Each row has a name. Each piece below is followed by the name of the row it came from, unless a question asks for something else. Each question is about the rows just above it. Places in a row count from 0.

J966: [ 29 -14 -25 -21 -25 -15  53 -43  15  23  23 -42  30 -42  27  -2 -48  26
  32  19  23  16   7  -7  -5  20  54  38  -5  27 -28  10]
J156: [ 20  45 -25 -25  -9  39   6  57  32  85  85   2 -44  56 -14 -61 -49  60
 -33  85 -47  27 -60  -5 -25 -69  12 -62 -55 -49 -74  -5]
J86: [  27   29  -25    3  -11   64   21  -19    7    4    4  -50   69  -35
   22   61    7  -24   26  -53   17  -26  -11   -3   16  -53  -38   42
   66  -41   36 -112]
J695: [  7  22 -25 -17  -5   0 -28  37   3  16  16   1 -11  71 -44 -26  26   4
  -5  28 -30  12 -31   0  -8 -29 -34 -49  -1  -6   9 -17]
J320: [-20 -38 -25   0  -9  -8 -28  18  -5   5   5  38  10  -5 -10 -18 -22 -28
 -62 -30  12 -53  18  -2   9  -3   6  28 -31   2 -14  32]
Among the named rows, does one hold [-28  27  -5  38] next to each other, in this order? | no
Among the named rows, does one hold [26 32 19] next to each other, in this order? | yes

J92: [ 31  -3  22  23 -55  64   2  36  58  25  28 -11  44  83 -18 -61  55 -78
 -24 -78  46  13  35 -20  62 -12 -71 -61  31  87  24   1  29  35  34 -26
 -82 -14 -27 -51  61  20  47]
J391: [  9   5  20   5 -19  15 -30  31  18  36  27  31  15  12  -8 -34   8 -26
 -12 -10  18  -4  32 -23  56  -8   3  -5 -18  14   9  -5  -1   8  29 -23
 -28  -1 -22  -9  16 -15  26]
J393: [  9  -3  52  36 -51  60   1  51  55  22  28  -9  58  90 -15 -54  65 -91
 -34 -84  45  19  41 -19  61 -15 -74 -62  41  82  55  -5  31  44  47 -28
 -86 -15 -33 -57  39  -3  32]
J695: [-26  -2  59  30  -8   7  -9  36   6  11  11   8  35  27  -1  -7  25 -41
 -24 -20  11  13  27  -9  22  -9 -14  -8  14   8  57  -9   9  18  37 -11
 -27  -3 -20 -18 -24 -40  -9]
J867: [-18   2  50  23 -12   8 -19  37  11  22  18  19  30  21  -4 -18  20 -39
 -23 -16  14   6  32 -15  37  -9  -9  -7   2   8  46  -8   4  14  39 -15
 -28  -2 -23 -15 -13 -37   1]
J86: [-15 -13  18  25  -4  19  52  -7  10 -44 -24 -61  25  51   4  21  37 -31
  -9 -48   2  28 -21  26 -49  -1 -62 -39  65  36  36   2  27  22  -7  17
 -20  -8  10 -31  -8  16 -27]
J156: [ -6   2  37  15 -15  13 -26  38  14  30  23  28  24  16  -6 -27  14 -35
 -18 -14  17   0  35 -19  49  -8  -3  -5  -9  10  29  -7   2  13  37 -21
 -29  -2 -24 -12   0 -29  14]
J509: [ 12  -4  47  35 -51  61   1  47  56  23  29  -8  55  90 -17 -56  65 -89
 -33 -82  46  19  42 -19  63 -14 -73 -61  40  84  49  -3  33  42  45 -27
 -86 -14 -32 -57  44   1  36]
J648: [ 12  -4  47  35 -51  61   1  47  56  23  29  -8  55  90 -17 -56  65 -89
 -33 -82  46  19  42 -19  63 -14 -73 -61  40  84  49  -3  33  42  45 -27
 -75 -14 -32 -57  44   1  36]
Is [ 32  -3  39 -57] printed in one of the named rows, side by side and in this order? | no
asked: [-15 -13  18  25  -4  19  52  -7  10 -44 -24 -61  25  51   4  21  37 -31
  -9 -48   2  28 -21  26 -49  -1 -62 -39  65  36  36   2  27  22  -7  17
 -20  -8  10 -31  -8  16 -27] | J86

J86: [ 51 -26   2 -69]
J156: [ 24 -28  22  75]
J966: [-21  29 -52 114]
J509: [40 26 35 30]
J391: [ 51 -26  45 -69]
J393: [ 51 -26  35 -40]
Is [-52  29 -21] printed in one of the named rows, side by side and in this order? | no
Is [-26  46 -69] printed in one of the named rows, side by side and in this order? | no
Where in the named rows is [-52]? | J966, 2
[29] is at row and place | J966, 1
Is [ 51 -26  45 -69] printed in one of the named rows, side by side and in this order? | yes
Does one of the named rows hold [ 35 -26  51] side by side, in this order? | no
[114] is at row and place | J966, 3

J648: [ 17   5 -90  21 -46 -29 -25  24  -7 -66  14 -40   7  10 -71 -31 -34  21
   6 -93]
J92: [ 23   4 -31  16 -10  18   3  13  14 -15 -17   1   9 -22 -11  -3  20  29
  59 -37]
J966: [ 12   3 -24  27 -20  -7 -13  26  14 -16  40 -17  10  32 -26 -16 -23   6
  11 -29]
Is [-34  20] printed in one of the named rows, side by side and in this order? | no
Where in the named rows is [18]? | J92, 5
Among the named rows, does one hold [-71 -31 -34] next to each other, in this order? | yes
Among the named rows, does one hold [  5 -90  21] next to each other, in this order? | yes
Where in the named rows is [-71]? | J648, 14

